A small network was trained on invented records. Each row is its activation on one of them, seen along a few directions.
Each row is followed by the record's values for the fields N, Z, D, L.
Not every record has every field; a missing one is left out.
Other fields move the rows too, some of them a lot.
In the rows, 500 means zero.
Random noise pushes rows far along 4 fixed directions. That doesn't count. These rows show it; they differ only by the noise:
| 537 | 508 | 453 | 580 | 499 | 478 | 515 | 524 | 683 | 501 | 457 | 371 | 513 | 493 | 490 | 528 |
| 415 | 603 | 462 | 676 | 555 | 611 | 637 | 428 | 380 | 477 | 483 | 567 | 280 | 664 | 504 | 739 |
| 531 | 534 | 422 | 550 | 558 | 497 | 532 | 518 | 616 | 503 | 466 | 498 | 453 | 541 | 546 | 555 |
| 421 | 529 | 342 | 366 | 675 | 526 | 249 | 450 | 636 | 616 | 421 | 708 | 339 | 542 | 750 | 416 |
| 811 | 498 | 409 | 510 | 501 | 368 | 653 | 702 | 803 | 441 | 465 | 354 | 744 | 419 | 514 | 426 |
| 522 | 476 | 381 | 475 | 630 | 411 | 492 | 539 | 750 | 519 | 503 | 543 | 458 | 525 | 553 | 536 |

| 519 | 388 | 517 | 254 | 549 | 432 | 126 | 537 | 738 | 647 | 411 | 625 | 483 | 370 | 770 | 371 | | <N:n3 Z:z6 D:d3>
| 439 | 710 | 637 | 667 | 224 | 835 | 457 | 307 | 196 | 481 | 388 | 379 | 404 | 572 | 485 | 598 | | <N:n2 Z:z4 D:d1>
| 720 | 454 | 553 | 386 | 614 | 308 | 601 | 746 | 689 | 509 | 572 | 696 | 487 | 440 | 624 | 567 | | <N:n2 Z:z6 D:d3>
| 365 | 485 | 527 | 477 | 495 | 494 | 512 | 455 | 413 | 503 | 502 | 635 | 356 | 544 | 472 | 701 | | <N:n3 Z:z5 D:d1>
| 678 | 513 | 417 | 422 | 658 | 484 | 776 | 584 | 464 | 383 | 616 | 800 | 461 | 620 | 619 | 603 | | <N:n2 Z:z4 D:d3>
| 437 | 459 | 457 | 484 | 403 | 604 | 324 | 415 | 738 | 515 | 500 | 352 | 578 | 536 | 505 | 429 | | <N:n2 Z:z4 D:d2>
| 791 | 469 | 409 | 321 | 502 | 416 | 574 | 654 | 472 | 494 | 471 | 612 | 692 | 481 | 617 | 313 | | <N:n3 Z:z6 D:d4>
| 608 | 554 | 586 | 512 | 338 | 602 | 328 | 449 | 428 | 498 | 279 | 234 | 713 | 411 | 479 | 275 | | <N:n3 Z:z6 D:d1 L:l2>
| 764 | 450 | 455 | 576 | 460 | 450 | 660 | 705 | 627 | 521 | 586 | 401 | 696 | 379 | 474 | 515 | | <N:n2 Z:z6 D:d2 L:l3>
| 423 | 549 | 670 | 568 | 459 | 607 | 471 | 504 | 237 | 590 | 479 | 588 | 270 | 518 | 614 | 556 | | <N:n2 Z:z6 D:d3>
| 466 | 641 | 593 | 681 | 442 | 603 | 695 | 512 | 297 | 565 | 502 | 573 | 511 | 511 | 511 | 674 | | <N:n2 Z:z7 D:d2 L:l3>
| 475 | 577 | 451 | 636 | 414 | 596 | 502 | 461 | 362 | 576 | 409 | 541 | 449 | 565 | 524 | 637 | | <N:n3 Z:z6 D:d2 L:l3>
| 405 | 489 | 703 | 610 | 374 | 581 | 412 | 509 | 350 | 586 | 449 | 357 | 376 | 434 | 530 | 448 | | <N:n2 Z:z6 D:d3>
| 431 | 642 | 497 | 417 | 678 | 651 | 455 | 504 | 327 | 520 | 467 | 724 | 370 | 657 | 653 | 582 | | <N:n2 Z:z6 D:d2 L:l2>
| 361 | 450 | 666 | 683 | 412 | 549 | 409 | 446 | 501 | 527 | 451 | 199 | 433 | 349 | 306 | 509 | | <N:n2 Z:z6 D:d3 L:l3>
| 474 | 549 | 459 | 400 | 572 | 539 | 483 | 504 | 296 | 562 | 509 | 737 | 315 | 602 | 616 | 443 | | <N:n2 Z:z6 D:d4>
| 237 | 476 | 522 | 382 | 591 | 459 | 322 | 449 | 528 | 593 | 536 | 705 | 232 | 505 | 530 | 580 | | <N:n2 Z:z5 D:d1>
| 537 | 616 | 445 | 529 | 503 | 614 | 624 | 358 | 545 | 410 | 513 | 443 | 491 | 605 | 435 | 675 | | <N:n2 Z:z4 D:d1 L:l2>
| 352 | 593 | 535 | 554 | 558 | 493 | 514 | 390 | 458 | 564 | 532 | 561 | 216 | 605 | 511 | 749 | | <N:n2 Z:z6 D:d1 L:l2>
| 421 | 431 | 454 | 467 | 560 | 349 | 643 | 506 | 582 | 487 | 646 | 508 | 392 | 614 | 299 | 596 | | <N:n2 Z:z6 D:d4>
| 645 | 540 | 482 | 440 | 436 | 540 | 492 | 595 | 399 | 523 | 435 | 492 | 558 | 491 | 620 | 276 | | <N:n2 Z:z6 D:d4>
| 545 | 425 | 703 | 709 | 327 | 352 | 680 | 594 | 469 | 482 | 557 | 246 | 501 | 419 | 225 | 515 | | <N:n2 Z:z6 D:d4>
| 351 | 455 | 507 | 480 | 611 | 337 | 629 | 448 | 700 | 506 | 655 | 720 | 346 | 593 | 385 | 769 | | <N:n2 Z:z7 D:d1>
| 454 | 509 | 521 | 385 | 586 | 478 | 477 | 616 | 430 | 557 | 470 | 799 | 433 | 534 | 714 | 614 | | <N:n3 Z:z5 D:d2>
| 582 | 582 | 417 | 412 | 520 | 664 | 504 | 482 | 128 | 518 | 409 | 766 | 432 | 638 | 746 | 399 | | <N:n3 Z:z6 D:d4>
| 359 | 515 | 657 | 658 | 469 | 458 | 493 | 544 | 443 | 574 | 596 | 390 | 410 | 473 | 459 | 653 | | <N:n2 Z:z6 D:d2 L:l1>
| 434 | 531 | 434 | 380 | 573 | 474 | 336 | 528 | 656 | 588 | 510 | 712 | 362 | 618 | 623 | 556 | | <N:n2 Z:z6 D:d2>
| 232 | 516 | 528 | 706 | 489 | 611 | 677 | 341 | 442 | 467 | 611 | 575 | 300 | 745 | 364 | 830 | | <N:n2 Z:z7 D:d2>
| 476 | 497 | 385 | 442 | 614 | 563 | 625 | 544 | 342 | 468 | 527 | 832 | 417 | 672 | 644 | 640 | | <N:n3 Z:z5 D:d2>
| 409 | 600 | 557 | 490 | 475 | 591 | 318 | 341 | 455 | 556 | 389 | 496 | 536 | 479 | 515 | 330 | | <N:n2 Z:z7 D:d1 L:l2>
| 742 | 611 | 395 | 445 | 552 | 448 | 633 | 574 | 460 | 345 | 629 | 588 | 599 | 568 | 544 | 556 | | <N:n2 Z:z6 D:d1 L:l1>
| 403 | 547 | 400 | 346 | 608 | 552 | 475 | 494 | 281 | 523 | 496 | 795 | 316 | 576 | 636 | 414 | | <N:n2 Z:z5 D:d4>
| 426 | 593 | 397 | 637 | 569 | 789 | 603 | 419 | 167 | 521 | 499 | 635 | 321 | 681 | 508 | 620 | | <N:n2 Z:z6 D:d2 L:l3>
| 196 | 517 | 441 | 383 | 665 | 575 | 326 | 327 | 502 | 555 | 483 | 596 | 275 | 541 | 501 | 559 | | <N:n2 Z:z5 D:d1 L:l2>
| 421 | 473 | 435 | 433 | 500 | 486 | 501 | 412 | 394 | 530 | 518 | 574 | 414 | 625 | 450 | 530 | | <N:n3 Z:z6 D:d4>
| 523 | 403 | 485 | 576 | 421 | 476 | 409 | 422 | 576 | 360 | 574 | 226 | 656 | 460 | 405 | 483 | | <N:n3 Z:z6 D:d3 L:l1>
| 439 | 404 | 545 | 348 | 699 | 364 | 434 | 591 | 524 | 631 | 590 | 811 | 258 | 476 | 645 | 516 | | <N:n2 Z:z6 D:d3>
| 922 | 551 | 521 | 483 | 334 | 549 | 819 | 677 | 320 | 407 | 480 | 400 | 784 | 492 | 535 | 492 | | <N:n3 Z:z6 D:d4>
| 404 | 367 | 525 | 375 | 622 | 423 | 320 | 483 | 614 | 590 | 534 | 715 | 320 | 518 | 619 | 598 | | <N:n3 Z:z6 D:d3>
| 499 | 462 | 689 | 441 | 391 | 475 | 222 | 578 | 526 | 658 | 407 | 400 | 488 | 317 | 645 | 241 | | <N:n2 Z:z6 D:d3>
| 756 | 572 | 463 | 432 | 480 | 429 | 528 | 600 | 358 | 479 | 518 | 596 | 682 | 465 | 630 | 430 | | <N:n3 Z:z6 D:d1 L:l1>
| 538 | 521 | 446 | 317 | 640 | 460 | 478 | 527 | 402 | 567 | 516 | 922 | 330 | 612 | 688 | 634 | | <N:n3 Z:z6 D:d1>
| 549 | 602 | 734 | 611 | 208 | 630 | 418 | 483 | 356 | 569 | 335 | 305 | 631 | 328 | 591 | 301 | | <N:n2 Z:z7 D:d3>
| 549 | 511 | 468 | 492 | 354 | 517 | 335 | 431 | 509 | 560 | 413 | 272 | 653 | 468 | 541 | 343 | | <N:n3 Z:z6 D:d4 L:l2>
| 659 | 572 | 461 | 518 | 587 | 532 | 777 | 669 | 343 | 464 | 582 | 779 | 436 | 693 | 608 | 648 | | <N:n2 Z:z6 D:d2>

Here are new rows. What are their fields?
| 606 | 531 | 278 | 306 | 661 | 514 | 558 | 449 | 414 | 431 | 440 | 637 | 575 | 650 | 527 | 373 | | <N:n3 Z:z6 D:d4 L:l2>
| 695 | 596 | 439 | 398 | 360 | 628 | 398 | 544 | 301 | 545 | 349 | 574 | 630 | 519 | 702 | 301 | | <N:n3 Z:z6 D:d4>
| 381 | 552 | 673 | 698 | 370 | 589 | 606 | 456 | 515 | 469 | 565 | 371 | 436 | 597 | 374 | 793 | | <N:n2 Z:z4 D:d2>
| 699 | 490 | 376 | 319 | 532 | 337 | 539 | 743 | 832 | 454 | 514 | 582 | 703 | 464 | 559 | 427 | | <N:n2 Z:z5 D:d2>
| 378 | 378 | 662 | 604 | 368 | 390 | 484 | 455 | 781 | 535 | 541 | 250 | 553 | 372 | 352 | 525 | | <N:n2 Z:z7 D:d3>
| 377 | 410 | 509 | 432 | 493 | 540 | 443 | 395 | 252 | 569 | 511 | 527 | 391 | 508 | 438 | 422 | | <N:n3 Z:z6 D:d4>
| 514 | 531 | 627 | 744 | 377 | 565 | 698 | 417 | 470 | 430 | 467 | 217 | 610 | 463 | 337 | 522 | | <N:n2 Z:z7 D:d3 L:l2>
| 182 | 497 | 523 | 855 | 336 | 500 | 584 | 313 | 672 | 304 | 638 |  86 | 394 | 612 |  93 | 910 | | <N:n2 Z:z5 D:d2 L:l1>
| 610 | 475 | 499 | 434 | 457 | 355 | 482 | 628 | 622 | 416 | 608 | 315 | 774 | 323 | 414 | 357 | | <N:n2 Z:z5 D:d1 L:l1>
| 484 | 504 | 440 | 462 | 457 | 511 | 383 | 533 | 588 | 496 | 400 | 609 | 490 | 520 | 621 | 552 | | <N:n3 Z:z5 D:d2>
| 713 | 560 | 544 | 533 | 447 | 513 | 843 | 636 | 337 | 431 | 584 | 495 | 514 | 572 | 467 | 637 | | <N:n2 Z:z6 D:d4>
| 502 | 612 | 542 | 311 | 494 | 538 | 120 | 480 | 454 | 709 | 385 | 548 | 470 | 387 | 807 | 244 | | <N:n2 Z:z6 D:d1 L:l2>
| 420 | 352 | 561 | 634 | 543 | 474 | 494 | 486 | 522 | 504 | 559 | 325 | 459 | 399 | 250 | 458 | | <N:n2 Z:z6 D:d3 L:l3>
| 415 | 423 | 637 | 463 | 440 | 484 | 409 | 518 | 421 | 570 | 438 | 509 | 457 | 368 | 567 | 494 | | <N:n3 Z:z5 D:d3>
| 440 | 571 | 479 | 366 | 644 | 538 | 327 | 449 | 437 | 565 | 455 | 630 | 364 | 530 | 597 | 423 | | <N:n2 Z:z6 D:d1 L:l2>
| 618 | 505 | 477 | 503 | 589 | 469 | 550 | 551 | 244 | 459 | 572 | 691 | 525 | 532 | 639 | 483 | | <N:n3 Z:z6 D:d3 L:l1>
| 445 | 429 | 540 | 547 | 497 | 447 | 597 | 612 | 636 | 485 | 577 | 471 | 489 | 510 | 435 | 615 | | <N:n2 Z:z5 D:d2>
| 201 | 473 | 513 | 457 | 718 | 512 | 469 | 439 | 327 | 532 | 592 | 895 |  71 | 627 | 591 | 691 | | <N:n2 Z:z5 D:d3>
| 278 | 304 | 665 | 510 | 401 | 491 | 207 | 403 | 600 | 646 | 470 | 263 | 438 | 375 | 455 | 430 | | <N:n3 Z:z6 D:d3>
| 599 | 561 | 588 | 597 | 469 | 638 | 662 | 541 |  96 | 461 | 446 | 692 | 377 | 607 | 623 | 609 | | <N:n3 Z:z6 D:d3>
| 412 | 451 | 731 | 624 | 473 | 419 | 603 | 569 | 402 | 554 | 582 | 486 | 313 | 476 | 413 | 654 | | <N:n2 Z:z6 D:d3>
| 626 | 555 | 448 | 437 | 460 | 619 | 362 | 517 | 463 | 584 | 396 | 436 | 573 | 366 | 530 | 316 | | <N:n2 Z:z6 D:d1 L:l3>
